These are the activations of a small neural network, seen along a few directions. Each row is one input.
In each table, some parts of the input vary, and every possible input appears once, in random order.
Descriptions start from the smaller parts, as in this example, which fits no table here: ring(5) and (point or ring(9) or (values(3) and line(6))).
Shared parts are said once, and a part with two or three values counts as separate values.
In the rows, zero is written as 128.

Other details of the inputs shift rows strongly along two fixed directions, in all tables alike. That doesn't count.

Rows:
x1: [135 100 131 132 145 165 138 149 178 126  92 143]
x2: [159 188 169 117 134 132 122 123  58 125 136 153]
x3: [143  94 111 148 108 109 130 143 179 135 131 131]
x4: [152 152 190  87 152 185 116 110  63  88 122 167]
x5: [113 132 140 120 141 155 130 114 138 133 108 116]
x6: [121 128  87 124  99  64 142 136 127 115 178 111]
x7: [146 165 125 141  64  46 100 114  48 148 207 119]
x8: [128 128 129 129 138 139 136 119 153 139 103 114]
x9: [114 105  89 124 143 115 151 132 172 102 104  92]
x10: [128 156 164 115 187 200 134 130 120 118  64 129]
x11: [134  82 114 147  97 122 121 126 170 135 132 115]
x12: [119 120 100 143 115  92 131 130 164 155 123 117]
x13: [138 154 146 122 156 149 123 126 100 128  94 121]
x14: [143  92 112 153 105 111 135 141 176 139 129 134]
x15: [138 149  93 144 122  94 151 118 124 115 154 120]
x16: [ 99 118 120 149 132 146 129 145 165 146 112 103]
x17: [132 143 106 135 120  84 117 130 111 145 132 123]
x18: [108 119 115 148 132 137 142 149 179 154 121 113]
x19: [119  85 135 130 150 171 129 128 170 115  99 126]
x20: [158 153 168 110 112 119 122 120  58 114 177 178]
x21: [155 131 157 113 110 127 110 105  87 107 158 148]
x22: [145  98 116 146 113 109 129 138 171 130 136 134]
x23: [145 109 117 143  82  82 121 134 138 136 185 140]
x24: [155 120 124 143  70  60 118 125 107 137 207 146]
x25: [110 118 108 144 115 109 139 141 172 159 139 114]
x26: [126 120  89 125  94  66 132 113 122 106 166  93]
x27: [125 165 159  88 180 178 126 113  84 113  75 147]
x28: [128 126  91 124 121  82 147 136 141 107 142 110]
x29: [115 121 114 131 167 154 128 141 154 137  68 102]
x30: [119  95 150 122 157 188 133 127 153 112  90 139]
x31: [149 140 179 101 175 188 136 131 105  96 101 175]
x32: [104 117  94 119 114  92 139 131 134 105 158 102]
x33: [108 135 105 128 133 111 122 143 125 147 127 123]
x34: [118  85 113 144 103 120 123 139 172 133 145 123]
x35: [145 150 177  98 123 145 113 115  60  99 168 168]
x36: [137  87 123 141 136 141 132 129 177 123 104 124]
x37: [177 119 125 142  68  59 109 105 105 129 188 133]
x38: [128 154 169 109 187 203 140 125 124 117  67 134]
x39: [108 105  92 153 120 106 118 133 160 153 110  82]
x40: [125 126 170  98 175 213 137 149 128 107  93 171]
x41: [141 146  89 145  83  62 131  91  93 116 191 104]
x42: [157 169 137 131  84  72 100 104  43 139 179 119]
x43: [118 133 114 135 158 136 131 149 144 140  88 117]
x44: [122 130 125 123 140 130 130 116 139 138 101 120]
x45: [ 94 124 110 124 145 134 119 139 131 139 109 113]
x46: [117  95 131 130 144 170 143 153 173 128 108 145]
x47: [113 142 128 131 150 148 130 154 129 142 109 123]
x48: [101 123  82 147 123 114 148 124 155 118 149 102]
x49: [118 132 113 127 107  96 111 108 114 142 135 115]
x50: [134 177 155  93 141 130 103 105  34 116 130 141]
x51: [141 142  93 142 119  97 147 105 120 111 149 108]
x52: [134  89 133 135 149 165 138 131 173 121  86 131]
x53: [116 180 173  89 171 172 116 129  44 110 114 147]
x54: [142 144 127 147  87  89 112 111  99 145 161 106]
x55: [122 176 154  97 119 112 107 107  39 122 159 152]
x56: [117 132 119 148 122 126 130 149 149 151 131 116]
x57: [138 102 120 143  70  89 113 126 132 138 179 131]
x58: [103 113  87 150 125 106 128 157 166 160 121 101]
x59: [102  94 146 119 169 197 136 143 166 110  93 142]
x60: [129 152 136 108 161 142 119 120  95 124  91 127]
x61: [114 136 127 131 103 106 125 120 126 147 159 118]
x62: [141  91 112 154 110 108 135 138 176 137 130 133]
x63: [108  78 121 144 122 144 132 140 178 131 126 128]
x64: [117  97 132 126 147 169 138 156 176 123 108 142]
x65: [131  81 114 149  98 121 126 124 168 134 132 116]
x66: [153 176 131 117  97  66 111 107  56 138 167 149]
x67: [162 112 129 136  98 103 118 118 131 123 145 133]
x68: [126 191 150  92 179 176 152 120  58  82 134 160]
x69: [146  85 113 152 102 114 131 126 172 134 124 121]
x70: [151 146 170 108 101 126 116 112  55 110 177 166]
x71: [106 153 145 102 158 158 134 132 116 131 110 147]
x72: [137 178 188  97 159 183 124 105  62 111 114 144]
x73: [118 144 141 110 134 134 119 106 102 128 122 127]
x74: [ 88 122 113 120 162 155 136 149 163 142  89 129]
x75: [148  87 112 149 101 115 125 129 174 137 124 120]
x76: [133 178 174 109 130 141 121 114  59 122 154 146]
x77: [ 88 103  97 142 113 109 127 134 175 154 129 104]
x78: [120 128 129 141 156 159 145 145 175 143  87 121]
x79: [115 127 127 131 159 156 146 139 176 141  86 124]
x80: [128 144 128 136 153 142 131 149 131 139  94 121]
Each input here is: ring(5) and (values(2) or ring(6) or ring(8)).
Changing only the ring(5) part turns x71 into x73. The same change can be made to x68. Which row results? -> x41
Changing only the ring(5) part turns x43 into x53. The same change can be made to x78. Which row results? -> x76
Which other rows does x16 become when the ring(5) part takes its other values? List them by row number. -> x2, x10, x54, x56
Start at x20 and move only the ring(5) part, one step at a time. The first step leads to x62. Which rows follow, in order? -> x52, x30, x63
Which other rows does x9 become when the values(2) part takes its other values? List them by row number. -> x51
Start at x4 and move only the ring(6) part, one step at a time. The first step leads to x21. Which rows follow, in order? -> x19, x30, x65, x11

Rows:
x81: [ 84 101  93 131 162 161 147 137 192 129  78  95]
x82: [159 144 150 116  99  89 117 119  66 115 195 162]
x83: [129 157 120 129 125 108 129 130 110 133 143 126]
x84: [153 114 129 137  94  98 115 109 123 121 160 132]
x85: [142 131 178  98 176 209 132 132 108  92  76 156]
x86: [146 169 140 117 134 117 124 116  79 131 128 128]
x87: [150 207 193  77 181 178 120 102   4  88 108 161]
x88: [134 105 127 143 126 139 139 138 169 136 117 135]
x89: [113 174 167  88 205 205 140 135  95 107  57 158]
x90: [154 131 144 138  54  69  93 115  84 158 196 143]
x91: [182 149 158 122  83  81 114 106  68 128 178 150]
x92: [103 121 110 124 166 163 134 130 163 123  78 103]
x93: [ 88 106  88 140 149 126 139 151 189 140 105 104]
x94: [ 86  96  78 152 127 107 144 144 194 142 120  86]
x95: [130  91  99 155  72  65 128 125 161 135 184 117]
x96: [ 88 122 124 131 158 171 124 147 159 159  80 107]
x97: [141  96  98 152  64  73 124 116 139 131 181 120]
x98: [122  89 110 154 131 146 141 151 201 136 119 122]
Changing only one part turns x86 into x91. The same change can be made to x81. Which row results? -> x97
What is each input in this table made of? -> values(2) and (point or ring(8))
Which other rows does x98 become when the values(2) part takes its other values? List them by row number. -> x83

Rows:
x99: [109 114  61 160 103  61 137 126 175 153 127  65]
x100: [152 155 198  87 176 216 134 105  74  72 104 169]
x101: [106  50  82 164  96 101 134 163 234 152 135 114]
x102: [157 118 119 134  42  33 103 116  86 138 229 146]
x103: [139 147 181 110 148 185 135 127  98 108 134 165]
x104: [142  96 136 135 151 170 148 139 181 109  97 142]
x105: [139  91 122 127 112 120 124 116 146 110 138 131]
x106: [140 185 122 113 124  85 127  98  56 126 146 126]
x107: [111 150  88 149  98  65 117 133 103 156 163  95]
x108: [105 139  99 125 164 134 142 125 153 132  82 101]
x109: [115 176 112 122 114  82 123 117  84 151 155 118]
x110: [172 160 184  92 117 137 116  88  30  83 168 168]
x111: [105  64  95 171  94 119 134 141 223 150 140 101]
x112: [107 163 141 101 210 198 139 133  98  99  58 121]
x113: [121  52  90 146 113 123 136 141 215 125 113 113]
x114: [127 202 142 103 130 108 113 120  29 127 160 132]
x115: [ 67 120  82 141 162 146 144 150 195 158  76  93]
x116: [125 133 183  95 188 216 141 153 121  98  93 184]
x117: [126 125 173 109 180 213 147 152 142 111  96 169]
x118: [177 124 135 133  86  84 125 119 103 112 177 157]
x119: [114 143  99 129 151 124 133 129 128 127 101  95]
x120: [181 142 151 132  87 100 126 100  83 109 183 148]
x121: [132 198 132 115 100  66 108 111  33 138 186 121]
x122: [ 86 119  66 159 107  78 136 145 181 169 130  72]
x123: [151  88 116 195  41  50  86 137 171 221 156 107]
x124: [ 97  85 133 128 151 186 137 142 187 124  99 128]
x125: [152 190 126 114 105  63 116  98  39 122 171 115]
x126: [164 136 197 119 165 201 105 125 112 146  53 156]
x127: [135 103 151 105 166 187 140 140 152  91  86 158]
x128: [ 86  70 126 126 160 190 137 151 205 123  84 128]
Changing only one part turns x120 into x103. The same change can be made to x112. Which row results? -> x107
What is each input in this table made of? -> values(2) and (point or line(6) or ring(8))
Which other rows does x128 become when the ring(8) part takes its other values? List them by row number. -> x101, x102, x103, x111, x116, x117, x124
Which other rows does x109 become when the line(6) part takes its other values? List them by row number. -> x107, x114, x115, x121, x122

Rows:
x129: [115  84 112 145 109 128 136 139 185 132 134 123]
x130: [100 144 138 102 172 172 141 143 124 107 105 134]
x131: [102 175 178 100 196 209 119 146  94 147  62 146]
x132: [127 158 141 102 157 151 125 112  92 113 103 130]
x133: [133  74  89 167 105 106 136 140 210 147 114 104]
x134: [ 91  92  69 153 118  99 143 152 199 145 134  98]
x135: [111  66  93 164 103 117 131 140 214 144 133 103]
x136: [190 147 134 143  48  34 101  94  56 131 210 141]
x137: [123 149 130 114 170 161 140 132 120 116  85 123]
x138: [102 106  98 138 140 124 133 132 170 136  99  92]
x139: [174 161 156 146  43  46  85 112  46 175 212 149]
x140: [116 161 143 102 143 145 134 124  84 110 134 138]
x141: [117  84 109 144 113 124 135 148 189 132 138 124]
x142: [156 148 164 114 144 150 132 117  98 110 124 156]
x143: [167 177 121 133  71  33 106  94  39 131 198 125]
x144: [153 142 166 102 142 158 120 109  90 106 116 155]
x145: [ 98 151 151  97 192 207 141 132 114 103  84 133]
x146: [127  73 103 153 107 113 128 130 190 142 122 106]
x147: [139 150 179  86 160 181 131 129  71  92 136 185]
x148: [118 118  87 153 127 100 142 133 176 144 117  94]
Changing only one part turns x144 into x132. The same change can be made to x141. Which row results? -> x130
What is each input in this table made of? -> values(2) and (point or line(9))
Which other rows does x139 become when the values(2) part takes its other values? List them by row number. -> x131
